A small network was shown many inputs. Here are its activations along a few directions, one row for each input.
In each table, some parts of the input vary, and every possible input appears once, in random order.
A made-up example of a description, with smaller parts first: values(3) and (point or ring(11) or (ring(5) and line(6))).
Shared parts are said once, and a part with two or three values counts as separate values.
(in the rows, 128 means zero)

Table:
r1: [184  73  77 200 156 146  64 108 146 153 180 179]
r2: [ 53 185 192  48 131 131 181 144  91 120  85  75]
r3: [ 86 175 195  57  91 132 205 144 134 122  77  89]
r4: [197  57  83 186 154 141  61 159 128 122 164 136]
r5: [ 69 176 180  59  82 122 198 115 148 114  62 122]
r6: [178  55  62 185 144 132  65 134 138 120 147 167]
r7: [ 77 216 174 100  76  98 203  95 149 146 103 143]
r8: [163  77  77 177 186 148  34 155  90 114 180 122]
r9: [ 74 173 175  52 110 116 200 133 113 117  80  63]
r10: [194  94  65 215 138 109  66 106 130 157 181 189]
r11: [184  59  67 175 168 126  54 147 109 111 178 113]
r12: [ 76 196 190  81  99 134 204  97 159 140  99 137]
What do these inputs look like to the network?
Answer: values(2) and line(6)
Changing only the values(2) part turns r10 into r7. The same change can be made to r6. Which row results?
Answer: r5
Change only the values(2) part in r8. List by row number the other rows that result.
Answer: r2

Table:
r13: [ 84 181 164  80  95 109 201 101 138 137  89 122]
r14: [ 74 202 170  92  98 107 188 106 135 130 105 124]
r15: [170 101  93 192 165 138  64 116 119 152 185 170]
r16: [ 77 157 190  38 140 142 177 175  88  98  92  23]
r17: [148  55  81 135 191 144  44 184  67  89 146  75]
r18: [195  71  75 194 134 127  75 141 137 133 156 160]
r19: [ 66 204 180  90 111 128 184 106 126 151 106 132]
r20: [176 100  76 194 146 122  64 118 127 134 186 158]
r21: [184  76  71 191 147 121  74 115 133 143 170 154]
r22: [181  57  78 181 143 147  77 132 157 123 155 165]
r23: [ 93 172 177  80  78 113 195 126 145 128  76 126]
r24: [ 87 161 180  69  87 139 193 114 163 119  71 127]
Changing only one part turns r20 into r14. The same change can be made to r21. Which row results?
Answer: r13
What do these inputs look like to the network?
Answer: values(2) and (point or line(5))
Change only the values(2) part in r18. List by row number the other rows that result.
Answer: r23
